These are the activations of a small neural network, seen along a few directions. Each row is one input.
In each table, some parts of the input vary, and every possible input appears once, in random order.
A made-up example of a description, with smaller parts first: one of 4 places along a line, together with either a single point or one of 11 places around a ring or (one of 3 separate values, together with one of 5 places around a ring).
Shared parts are said once, and a part with two or three values counts as separate values.
In the rows, 128 means zero.

Other details of the inputs vary at random and push rows far along three fixed directions, the same in every table; ignore that.

Table:
x1: [103 131 112 147 135 150  88 142 183 175 119 156]
x2: [124 123  93  98 150 138 128 137 140 143 116 142]
x3: [111 125 160 110 121 134 153  46 186 103 104 112]
x4: [120 162 120 217 107 129  51 151 148 153 139 162]
x5: [113 145 111 173 141 156  79 123 145 155 134 158]
x6: [ 60 161  62 123 184 218  48 127 125 206 121 199]
x7: [145 122 130 147 101  77 155 197  46  81 172 111]
x8: [151 104 124  50 144 123 190 110 136 105 106  93]
x9: [114 171 124 198 108 148  89 141 157 131 133 154]
x10: [118 164 142 225  96 125  88 137 178 115 129 159]
x11: [138 112 128 111 118 103 153 168  45 109 139 101]
x12: [106 124  78  57 165 161 131 166  10 166 134 117]
x13: [102 132 121 115 151 161 115  50 248 151  75 150]
x14: [140  89 169  76 128 119 172  68 211 126 106 112]
x15: [147 100 145  81 155 129 167 103 104 103 125  95]
x16: [143 110 165  96 140 138 162  49 171 103 107  97]
x17: [125 132  82  68 170 158 113 184  12 166 141 116]
x18: [179 133 116 158  90  67 159 211  92  97 157 121]
x19: [ 98 116  94  37 189 193 134  93  94 167 119 152]
x20: [140  92 142  55 142 127 180 123 140 123 113  89]
x21: [112 152 143 223  82 111  78 117 174 131 130 154]
x22: [148 123 160 156  93  69 168 158  93  65 148  98]
x23: [115 108 109  88 156 146 132 162 122 159 119 125]
x24: [155 124 161 155  82  67 170 147  99  72 158 108]
x25: [132 155  90 180 135 141  86 186  70 159 163 157]
x26: [147 107 175  87 127 120 146  42 174 116 109 110]
x27: [160 136 180 195  80  77 119 127 157  85 131 108]
x28: [138 131 148 158  91 100 128 118 126 119 138 129]
Description of these inputs: one of 4 places along a line, together with either one of 2 separate values or one of 5 places around a ring.
- The inputs of x6 and x9 match in every part but the place on the line of 4. If x21 is changed in the same way as x6 into x9, which row does it become? => x12
- List by row number the other rows that have the place on the line of 4 in common with x10. => x11, x13, x15, x22, x23, x27
- Which other rows does x14 become when the choice among 2 separate values takes its other values? List them by row number. => x18

Table:
x29: [110 131 124  97 140 143 149 113  97 119 125 125]
x30: [153  94 179 126  96  89 162 120 136  96 136  99]
x31: [119 121 110  66 177 169 144 108 132 133 106 115]
x32: [127 134 127 128 130 128 135 123 117 110 137 143]
x33: [147 119 132 123 141 128 117 134 111 135 137 127]
x34: [119 148 102 161 121 142  86 147 170 177 125 162]
x35: [165 113 152 116 118  97 155 165  59 102 147  82]
x36: [142 142 146 201  85  92 135 159 119  81 152 132]
x37: [ 75 143  64 109 166 171  95 168 119 185 118 161]
x38: [124 172 132 211 102 132  87 139 140 130 140 139]
x39: [130 131 160 170  98 114 101 106 186 131 128 145]
x40: [116 134 111 133 119 111 133 189  55 132 154 124]
x41: [128  95 139  57 135 122 154 102  99 130 115 102]
x42: [117 142 117 127 142 150 108  87 135 138 116 131]
x43: [118 129 116 101 134 128 145 120  87 111 124 126]
x44: [167 154  94 173 115 110 124 223  68 120 164 131]
x45: [ 89 111 117  94 155 158 125  86 142 154 116 144]
x46: [137 115 119 115 120 111 140 193 101 129 135 112]
x47: [132 126 143 113 145 146 127  69 164 121 121 132]
x48: [125 123 147 130 109 119 126 136 117 135 134 116]
x49: [128 128  82  85 177 168 108 145 108 183 121 141]
x50: [153 108 124  93 149 123 150 171  93 121 126  96]
x51: [125  99 164  93 112  97 170  60 160  94 107 105]
x52: [118 150 127 173 131 153  93 107 154 137 131 147]
x53: [125 118 118 105 131 126 148 106 173 139 117 138]
x54: [112 144 107 134 134 138 134 153 137 115 118 137]
x55: [121 158  98 166 126 142 110 138 160 141 127 165]
x56: [155 103 165  98 125 108 151  81 132 105 110  90]
x57: [159 120 185 192  89  95 124 101 185  97 129 113]
x58: [106 134 134 152 121 130 104  92 184 139 124 159]
- The inputs of x58 and x47 match in every part but one. If x45 is changed in the same way as x58 into x47, which row does it become? => x52
- What do these inputs look like to the network? => one of 5 places around a ring, together with either one of 2 separate values or one of 4 places along a line
- Which other rows does x37 become when the choice among 2 separate values takes its other values? List them by row number. => x53

Table:
x59: [ 85 145 161 170 121 142  86  38 152 120 120 146]
x60: [142  98 150  49 138 121 193  86 133  91 105  92]
x61: [ 99 140  74 126 145 157  91 174  84 186 137 149]
x62: [140 126 153 160  98 100 129 133 158 120 136 133]
x63: [149 103 137  33 160 140 179  96  20 108 146  86]
x64: [122 134 108 115 140 139 133 120 134 127 120 134]
x65: [146 125 148 139 122 118 131 108 166 114 116 116]
x66: [107 119  76  66 185 170 120 187  40 177 133 127]
x67: [151 108 154 109 110  94 182 138 122  80 139 103]
x68: [132  93 155  68 149 138 160  71 169 119 112 107]
x69: [166 137 137 197  80  66 130 184 114  97 154 120]
x70: [133 136 102 146 122 121 110 183  87 146 150 145]
x71: [ 96 158  83 141 161 177  63 156 121 190 118 159]
x72: [117 126 150 136 136 153 109  63 223 142 100 146]
x73: [170 132 149 187  79  65 159 195 110  67 158 119]
x74: [119 158 119 203  98 119 108 170 146 130 135 144]
x75: [101 139 123 131 132 157  93  72 196 163  95 149]
- What do these inputs look like to the network? => either one of 2 separate values or (one of 3 separate values, together with one of 5 places around a ring)
- Which other rows does x67 become when the choice among 3 separate values takes its other values? List them by row number. => x62, x68
